Each row below holds a small network's activations on one input, seen along a few directions.
In each table, some parts of the input vary, and every possible input appears once, in random order.
A made-up example of a description, with smaller parts first: one of 6 places along a line, together with either a single point or one of 9 places along a line or (one of 2 separate values, together with one of 5 places around a ring).
Shared parts are said once, and a part with two or three values counts as separate values.

Other details of the inputs shift rows strongly along two fixed directions, in all tables alike. That doesn't count.
These rows show it; all are for the same input, with only those details redrawn:
[61,400,-90,149,411,-84,227,-96,-93,-419,-242,116,-500,122]
[-70,413,88,-121,461,273,-155,-109,-189,-328,-14,-65,-252,65]
[171,-361,-237,416,-339,-260,704,125,-81,154,59,310,-174,127]
[-156,-65,224,-271,57,601,-310,11,-302,151,460,-181,275,12]
[101,-264,-139,247,-209,-60,458,95,-137,137,142,194,-84,112]
[60,-459,-75,200,-378,47,416,144,-168,332,303,158,124,101]

Table:
x1: [-146,1,326,-424,-197,341,-622,55,70,233,58,-151,413,-123]
x2: [-114,-168,297,-300,-57,244,-573,38,-38,180,218,-366,395,-310]
x3: [88,-292,-217,370,-537,-379,471,128,219,249,-382,493,81,-103]
x4: [13,378,-8,99,348,-314,32,-90,152,-446,-470,-192,-398,-107]
x5: [-114,-324,16,58,-257,148,41,68,-55,229,123,-210,315,-234]
x6: [141,-369,-359,496,-344,-209,787,22,-15,190,139,463,-39,34]
x7: [-91,-70,162,-643,-139,-45,-836,9,341,295,161,-435,509,175]
x8: [226,-390,16,99,-313,-182,175,156,-92,282,277,187,21,77]
x9: [-104,420,-153,237,432,-100,162,-242,148,-437,-432,1,-237,-252]
x10: [-190,-194,-68,62,-406,280,131,-14,130,304,13,163,433,-130]
x11: [43,206,10,-317,358,-485,-592,-106,388,-226,-129,-498,-47,38]
x12: [-156,-65,224,-271,57,601,-310,11,-302,151,460,-181,275,12]
x13: [70,-339,-279,370,-621,-290,626,158,201,263,-327,332,46,45]
x14: [-9,416,126,-105,497,173,-304,-126,-169,-306,-38,127,-186,-68]
x15: [148,406,-29,71,385,-234,144,-55,-20,-431,-216,51,-569,204]
x16: [294,321,-171,-133,441,-745,-201,-104,284,-353,-125,-117,-485,399]
x17: [-65,-390,54,104,-285,41,-58,75,-24,307,103,11,399,-373]
x18: [-106,456,147,-272,167,122,-330,-64,147,-242,-360,-143,-90,41]
Describe the family of inputs behind these rows.
Answer: one of 3 separate values, together with either a single point or one of 5 places around a ring
The inputs of x16 and x7 match in every part but the choice among 3 separate values. If x8 is changed in the same way as x16 into x7, which row does it become?
Answer: x1
List by row number the other rows that have the choice among 3 separate values in common with x17.
Answer: x2, x4, x5, x9, x11
Which other rows does x15 become when the choice among 3 separate values takes its other values? List them by row number.
Answer: x4, x18
